These are the activations of a small neural network, seen along a few directions. Each row is one input.
Each table varies a few parts of the input and shows all the possible inputs, shuffled.
Descriptions start from the smaller parts, as in this example, which fits no table here: one of 3 separate values, together with either a single point or one of 11 places along a line or (one of 5 places around a ring, together with one of 6 places along a line).
Shared parts are said once, and a part with two or three values counts as separate values.

Other details of the inputs shift rows strongly along two fixed directions, in all tables alike. That doesn't count.

Rows:
row 1: [  1 -10 -43 -19 -55  11  38  40 -43  20  -9 -36   7 -29]
row 2: [-16  27 -20   7  30 -24  10  23  19 -40   8   0  28 -39]
row 3: [ 10  32  34  13  76 -24 -48 -27  57 -30  28  42 -16  16]
row 4: [ -6  -4 -19  -8 -45   8  30  13 -38  19 -16 -27   0 -14]
row 5: [-12 -16  -3  11  18  -1  -3  11  18 -32  -3   6  38  -5]
row 6: [ -4 -21 -43 -18 -53  13  37  39 -43  13 -13 -33  17 -25]
row 7: [ 13  -2  36   0  -4  12 -16 -43  -3  34  -2  11 -40  39]
row 8: [ 22 -13   6 -13  -9  12 -19  -1  -4  24  11   4 -29  24]
row 9: [  7  -7  38   5  -4  13 -15 -43   0  29  -6  12 -30  38]
row 10: [  5 -30  19   1  -9  18 -13 -18  -1  15  -6   6  -3  31]
row 11: [ 18   3   7 -11  -7   5 -11  -7  -6  23   8   4 -30  17]
row 12: [-13   9 -13   6  21 -12   3  16  15 -30   3   2  28 -24]
row 13: [-13  43 -17   7  33 -31  10  23  19 -42  11   2  18 -45]
row 14: [  5   2  22   1 -12   6  -3 -29  -9  27  -7   0 -28  23]
row 15: [  3 -22  21   1 -18  19  -4 -24 -11  28 -10   0 -13  29]
row 16: [-15  31 -19   6  22 -23  14  19  10 -33   4  -3  20 -40]
row 17: [-21  30 -13  12  29 -24  12  16  17 -41   1   1  30 -39]
row 18: [ 28  -4  21 -12  -4  11 -28 -20   1  33  15  12 -45  35]
row 19: [  4  63  32  15  73 -41 -32 -28  49 -31  26  36 -27  -3]
row 20: [ -7   0 -12   7  26 -10  -5  21  23 -36   7   8  31 -17]
row 21: [-13 -25 -36  -8 -49  13  41  32 -36   8 -20 -34  29 -23]
row 22: [ 10 -22  36   2  -3  19 -22 -40   2  30  -3  16 -24  46]
row 23: [ 19  12  24  -5 -11   3 -11 -33 -14  39   3   6 -51  27]
row 24: [ -8 -34 -35 -12 -57  21  37  32 -41  16 -22 -34  26 -14]
row 25: [-30  26  -3  24  36 -26  13   4  27 -48  -7   4  38 -36]
row 26: [ -1 -22 -26 -12 -50  17  28  18 -38  24 -14 -27   8  -9]
row 27: [  9 -28  11  -3  -8  16 -13  -7  -1  13   0   5  -6  29]
row 28: [ -4   0 -20   1  18  -9  -1  27  14 -29   9   1  24 -20]
row 29: [-15  -2  -9   8  22  -8   1  16  19 -34   1   3  33 -16]
row 30: [ 22 -17  26  -7  -6  17 -27 -28  -2  31   4  12 -33  42]
Each input here is: one of 5 places along a line, together with one of 6 places along a line.
Changing only the place on the line of 5 turns row 13 into row 9. The same change can be made to row 11. Which row results?
> row 22
Start at row 4 and move only the place on the line of 6, one step at a time. The first step leads to row 17. Which rows follow, in order?
> row 26, row 12, row 30, row 20

Rows:
row 31: [-25   9  -7   7  21 -13  14   9   9 -31 -12  -9  20  -4]
row 32: [  4   3  18  -3 -29  11  21 -25 -18  58 -15 -13 -41  16]
row 33: [  8  28  44   5  37 -21 -25 -51  24  11   8  23 -46  43]
row 34: [  8 -18  39  -1 -12  31 -15 -22  -4  25 -12  14 -23  27]
row 35: [-13  17   7   9  22 -13 -22  13  16 -49  -3  13  28 -17]
row 36: [-12   2   2   8  11   0  -5   9  10 -39 -13   3  25 -21]
row 37: [ 21 -22   6 -13 -62  15  -7  -9 -45  30 -10  -5 -27  19]
row 38: [-10 -32 -29  -2   3  11  22  24   4  -9   4  -8  42 -18]
row 39: [ -7 -19 -24   7  20   1   1  11  23 -23   8   0  35 -13]
row 40: [ 23  28  37   2  52  -7 -35 -53  27  31  36  36 -44  17]
row 41: [ -7  16 -12   1  52 -22 -25   2  27 -38  24  20  32 -11]
row 42: [-28  -6 -14  -1  -2  -1  37  24 -10 -14 -16 -20  28 -14]
row 43: [  1 -24  -2 -20 -63  22  39  -4 -57  57 -20 -27 -32  22]
row 44: [ 23  21  30   1  36   4 -25 -45  18  43  25  31 -44  14]
row 45: [ 18  -1  22  -9  21  13 -14 -34   4  41  17  27 -32  23]
row 46: [ -2  -7 -25   5  23  -6 -10  12  27 -30  14   7  42  -8]
row 47: [-15 -11 -21  -6  22   6  11  15   2 -13  10   1  29 -22]
row 48: [-16 -34 -13   7 -30  19  28  33  -5 -12 -22 -15  43 -28]
row 49: [ 22 -12 -10 -24 -29  17 -12 -16 -40  48  14   2 -26  22]
row 50: [ 12 -19  27 -14 -51  33   6 -13 -33  47 -16  -3 -27  11]
row 51: [ -7  33 -10  11  28 -37   3   3   5 -35  -2  -5  17  -6]
row 52: [ 19 -16  37   5  -1  12 -41 -30  22   2   6  22 -12  40]
row 53: [-26 -21 -15   8  -6   1  39  22   1 -15 -15 -20  31  -4]
row 54: [  9  -2  26   2 -37  25  -2 -23 -17  40  -7   3 -42   2]
row 55: [-29  16  14  12  45 -14  11   4  25 -27 -11   5  20  -5]
row 56: [  3   4 -62 -15 -39   4  31  33 -43  13   7 -33  30 -49]
row 57: [ -7  -9   2  21  16 -14 -21  12  24 -48  -3  14  33  -9]
row 58: [-15  14 -45  -5 -44  -6  46  30 -41   1 -16 -48  18 -36]
row 59: [-22 -26 -24   5 -20   9  50  33  -5  -5 -23 -28  43 -13]
row 60: [ 21  25  49   5  22  -6 -49 -42  11  -6  13  30 -36  26]
row 61: [-12 -30 -23   3   9   9  17  22  13  -4   1  -6  45 -20]
row 62: [-19   5 -20   9   2 -22   9  17  -4 -28  -9 -13  24   3]
row 63: [ 10 -49  16  -5 -48  32  -9  -9 -19  29 -17  -9 -10  24]
row 64: [-15  19 -25  -3  -9 -21  26  20 -19 -17  -9 -21  19 -17]
row 65: [  8   1  30  -7  -9  11  11 -31  -9  44 -12  -1 -38  32]
row 66: [ -6  19 -18   4 -26  -6   5  19 -15 -18  -8 -13  18 -43]
row 67: [  7 -23   1 -16 -46  16  10  -8 -39  34 -17 -24 -17  41]
row 68: [ 10 -53 -26 -32 -64  39   8   2 -56  61 -12 -22 -14  24]
row 69: [  5  33  46  11  41 -13 -11 -53  26  16   9  21 -52  27]
row 70: [ 12 -21  13 -12 -57  26  -1 -10 -38  36 -16  -9 -31   9]
row 71: [-17  23 -24   6  -6 -15  34   9  -7 -10 -11 -29   6 -34]
row 72: [-16   3 -10  16  17 -16   9  13  19 -39  -4  -8  34   3]
row 73: [  2 -12 -67 -20 -41  -1  28  39 -50   6  -1 -23  37 -32]
row 74: [ 46  -2  11 -44   0  11 -25  32  24  23  23   4 -68  34]
row 75: [-23   6   8  22  45 -20  -2  -2  44 -42  -2   3  26   5]
row 76: [ 15 -18   4  -9 -80  33  11  -8 -48  51 -16 -23 -36  -2]
row 77: [-11   0 -32 -11   6  -4  26  20 -12   1   8   1  24 -38]
row 78: [  1  40 -10  12  57 -24 -10 -12  34 -29  31  20   7 -36]
row 79: [ 21  19   4  -7  11  -8  -2  74  30 -43   9   4 -32 -14]
row 80: [-14  32  25  16  46 -20 -14  -6  33 -43   7  31   7 -27]
row 81: [ -2  30 -11  19  -6 -17  -9  10   3 -33  -1  -2  12 -36]
row 82: [-10  43  24  24  46 -15 -11 -12  41 -35   5  25   3 -38]
row 83: [-15   7  -5  23  30 -31  -3   7  32 -46   0   3  32   9]
row 84: [ 31  27  10   3  27 -14 -44 -43  10  24  32  31 -36  23]
row 85: [  6 -49  21  -4 -43  37   0  -6 -17  33 -15  -4  -7  22]
row 86: [-23 -19 -13  -4 -29  15  24  31 -17 -17 -19 -16  31 -34]
row 87: [ -9  11   4  14  20 -19 -25  11  18 -50  -3  16  26 -14]
row 88: [-13   5  -2  -1  48  -3  -2   7  23 -18   9  15  30 -17]
row 89: [ 27   0  12 -15   8   8 -22 -38  -6  39  20  19 -38  30]
row 90: [ 20  31  21  10   6 -18 -20 -43   5  18   6   3 -43  33]
row 91: [ 20  20  35   0  40 -27 -22  24  38  -8  21   1 -75  54]
row 92: [ 17  -3  10  -4  23  -4 -51 -31  15  15  23  30 -22  41]
row 93: [ -2 -36 -57  -4 -26   7  15  35 -11  -8  -2 -17  50 -16]
What do these inputs look like to the network?
> one of 3 separate values, together with either a single point or (one of 4 places along a line, together with one of 5 places along a line)
Changing only the choice among 3 separate values turns row 93 into row 83. The same change can be made to row 47. Which row results?
> row 42
Changing only the choice among 3 separate values turns row 87 into row 92. The same change can be made to row 54. Which row results?
> row 40
Change only the place on the line of 4 in row 57. List by row number the other rows that result.
> row 37, row 81, row 87
Change only the choice among 3 separate values in row 70. List by row number the other rows that result.
> row 33, row 89
Change only the place on the line of 5 in row 93. List by row number the other rows that result.
> row 38, row 39, row 46, row 61
Change only the choice among 3 separate values in row 58. List by row number the other rows that result.
> row 56, row 66

Rows:
row 94: [ 10  17  14  -1  16  -5 -10 -36   4  17  11   9 -24  23]
row 95: [  9 -34 -22 -20 -87  28  33   3 -70  62 -20 -37   1   4]
row 96: [  8  24  26  10   9  -5 -29 -20  18  -8   3  14 -23   6]
row 97: [  8  11  21   1  14   1 -16 -19  15   7  10  18 -26   0]
row 98: [-18  26 -27   6  10 -27  25  26   6 -37  -1 -15  21 -35]
row 99: [-13  24  -7   6  -1 -23   9  21   3 -31  -9  -6  14 -25]
row 100: [-16  22 -20   5   8 -13  19  37  17 -40  -5  -5  22 -52]
row 101: [  9   9  18   8  11   3 -24 -38   3  14   9  17 -10   8]
row 102: [  6 -55 -29 -23 -53  30  10  56 -29   7  -6 -27  18   6]
row 103: [ -5  19 -30  -4  16 -13  17  19   3  -5   6  -8  23 -23]
row 104: [ 20 -29  14  -7  29   6 -47 -10  26  -7  15  25   0  36]
row 105: [-17  30 -23   9  11 -33  26  34  13 -45  -2 -19  18 -40]
row 106: [  0 -32 -26   2  12   3 -14  22  20 -25  11  10  41   0]
row 107: [  1 -36 -35 -28 -70  34  36  16 -56  47 -15 -31  10 -23]
row 108: [  3 -29 -24 -10 -78  24  25  18 -58  37 -20 -33  -1 -16]
row 109: [-16  23 -22   6  21 -18  22  37  11 -37   6  -1  22 -45]
row 110: [-36  -4  13  20  23  -6  13  10  31 -48 -19   0  39  -5]
row 111: [-21 -66 -23   2 -67  40  45   5 -43  32 -35 -34  40   2]
row 112: [ 22 -22  20   4  28  10 -42  -5  27  -9  19  27  -6  38]
row 113: [ 15  18  18  -6  15 -12 -13  -5  14  12   9   4 -46  24]
row 114: [ 39 -39  17 -31 -86  41   8  -5 -55  91 -15 -20 -75  51]
row 115: [ 30 -15  15 -18 -43  17  -2 -37 -38  61  -8 -13 -52  48]
row 116: [-17  22 -21  -1  19 -12  16  21  12 -36   4  -3  33 -45]
row 117: [ 18  15  42   8  23   3 -44 -54  13  18  11  29 -37  33]
row 118: [ 24  14  37   2  37   4 -31 -44  19  29  22  36 -42  32]
row 119: [ 16  12  45   7   9  -3 -36 -48   1  24   8  26 -48  42]
row 120: [ 14  25  28   1  45  -9 -26 -27  26   1  18  34 -28  15]
row 121: [-20  20 -23   2   8 -19  13  16  -7 -33  -6  -3  34 -35]
row 122: [-18  30 -32   0  33 -23  16  28   9 -30  11 -10  24 -33]
row 123: [-30 -22   2  18  12   2  17   1  13 -29 -22  -5  50  -8]
row 124: [ -7  -6  65  24  50   0 -37 -58  46  -8  -1  36 -16  57]
row 125: [-18  28 -33   6  25 -26  21  38   7 -33  10 -14  22 -39]
What do these inputs look like to the network?
> one of 4 places along a line, together with either one of 2 separate values or one of 6 places around a ring
Changing only the place on the line of 4 turns row 99 into row 119. The same change can be made to row 96. Which row results?
> row 108
Change only the place on the line of 4 in row 116. List by row number the other rows that result.
> row 97, row 100, row 107
Start at row 94 and move only the place on the ring of 6, one step at a time. The first step leads to row 103. Which rows follow, in order?
> row 118, row 107, row 101, row 95
Change only the place on the line of 4 in row 94. List by row number the other rows that result.
> row 98, row 105, row 115
